Each row below holds a small network's activations on one input, seen along a few directions.
In each table, some parts of the input vary, and every possible input appears once, in random order.
A made-up example of a description, with smaller parts first: ring(8) and (point or line(9) or (values(3) and line(4))).
Shared parts are said once, and a part with two or three values counts as separate values.
In the rows, zero is written as 128.

Other details of the inputs vary at random and push rows far along two fixed directions, the same in every table; ignore that.

Rows:
r1: [133 163 159 146 221 143 100 114  78  96 104 126 153]
r2: [107 115 156  63 114 147 133  94 115 169 148  78  82]
r3: [149 153 148 108 131 133 117  82 128 192 178  67  63]
r4: [132  75  73 114  36  88 168 161 197 181 132 145 176]
r5: [113 141 139 123 130 156 148  91 149 152 159 101  81]
r6: [105 139 150 147 164 155 115 123 113  64 120 151 111]
r7: [120  86  87 104   7  84 175 184 211 153 173 146 155]
r8: [145 171 152 145 192 126 112 119  89 100 112 124 156]
r9: [153 127 110 155 141 113 101 165 123 107  72 174 163]
r10: [120 146 148 114 116 155 154  75 145 164 185  87  73]
r11: [128 130 124 153 151 137 125 111 121 103  88 149 137]
r12: [156 111  84 107  35  57 158 197 191 199 146 136 183]
r13: [133 175 155 149 214 136 103 117  88  93  97 123 148]
r14: [146 134 135 171 174 147 111 107  78  87  94 134 126]
r15: [138  84  59 127  27  77 164 178 199 187 130 118 161]
r16: [128  98 102 156 116 132 141 171 141  86  84 205 192]
r17: [121 127 157  66  98 136 142  96 117 164 148  74  80]
r18: [147 145 152 146 201 154  83 103  80 116 107 134 111]
r19: [104 139 142 108 108 140 131  96 129 132 206  81  58]
r20: [129 121 127 127 132 140 131  86 124 177 163  68  83]
r21: [ 98 124 147 105 123 147 137 101 144 140 190 100  78]
r22: [149 121 113 152 149 102 110 189 115 107  73 192 208]
r23: [147 140 117 154 152 102 109 181 119 104  71 178 188]
r24: [115 120 144 101 131 140 121 136 102  99  75 140 130]
r25: [146 108 102 162 113 114 137 152 128  85  69 195 193]
r26: [103 133 130 152 152 145 104 139 103  54 117 155 118]
r27: [ 91 130 143 101 127 150 125  86 128 146 213  72  50]
Description of these inputs: values(3) and (point or line(8)).
Changing only the values(3) part turns r16 into r10. The same change can be made to r21. Which row results?
> r7
Change only the values(3) part in r20. List by row number the other rows that result.
> r14, r15

Rows:
r28: [100 166 166 117 184 150 106 103  97  96 154 108 110]
r29: [152 140 123 126 129 131 137 124 131 198 151  85 120]
r30: [109  78  95 119  71 119 159 166 156 113  91 176 176]
r31: [127 125 108 135 126 105 107 190 117  73 104 185 178]
r32: [145 111 111  99  97 100 136 104 156 220 170  53 107]
r33: [119 115 115 121  76 142 145  84 163 162 187  92  64]
r34: [121 148 189 116 203 173 110 100  66  62  92 134 110]
r35: [146 177 153 157 211 145  97  96  75 106  67 110 122]
r36: [146 142 126 105 121 108 131 107 180 233 169  82 107]
r37: [124 146 178 102 167 163 102  96  75 105 124 105  75]
r38: [128 110  99 173 106 103 127 191 146  75 114 189 169]
r39: [107 126 157 139 177 172 100  93  65  81  93 148  88]
r40: [114 102  91 153  74  97 156 191 180 111 140 169 185]
r41: [132  86  80 163  89 126 153 165 156  65  87 207 189]
r42: [150 148 128  96  90  85 154 108 157 220 177  76 120]
What is each input in this table made of?
> values(5) or (values(2) and ring(5))
A walk changes only the ring(5) part. It starts at r39 and steps to r33. List the rest of the walk in order.
> r38, r31, r37
